[ 7.77,  4.09, -7.20, -7.70, -7.38,  4.80,  1.73, -7.56,  7.26,  6.58,
  3.15, -0.74, -3.61, -5.56, -7.76, -5.41, -7.66,  3.84,  8.47, -7.33,
 -7.99,  3.12,  5.36, -5.52, -7.67]  K_582
[-4.57,  7.00,  6.56,  1.45, -0.34, -6.80, -7.94,  4.97,  3.84, -3.61,
 -7.76,  6.58, -0.74, -7.66,  3.15, -5.56, -5.41,  8.47,  7.26,  4.23,
  1.62, -6.56, -4.30,  4.85,  4.38]  K_46
[ 6.00,  8.22, -4.42, -6.31, -8.35,  6.12, -1.88, -7.08, -3.86,  7.08,
 -6.21, -5.57,  7.74,  5.54, -8.15,  6.37,  2.60,  1.07,  8.65, -6.63,
 -7.77, -0.18,  5.97, -4.13, -6.60]  K_919
q: [ 3.84, -3.61, -7.76,  6.58, -0.74, -7.66,  3.15, -5.56, -5.41,  8.47,
  7.26] -> K_46
q: [-5.56, -7.76, -5.41, -7.66,  3.84] -> K_582

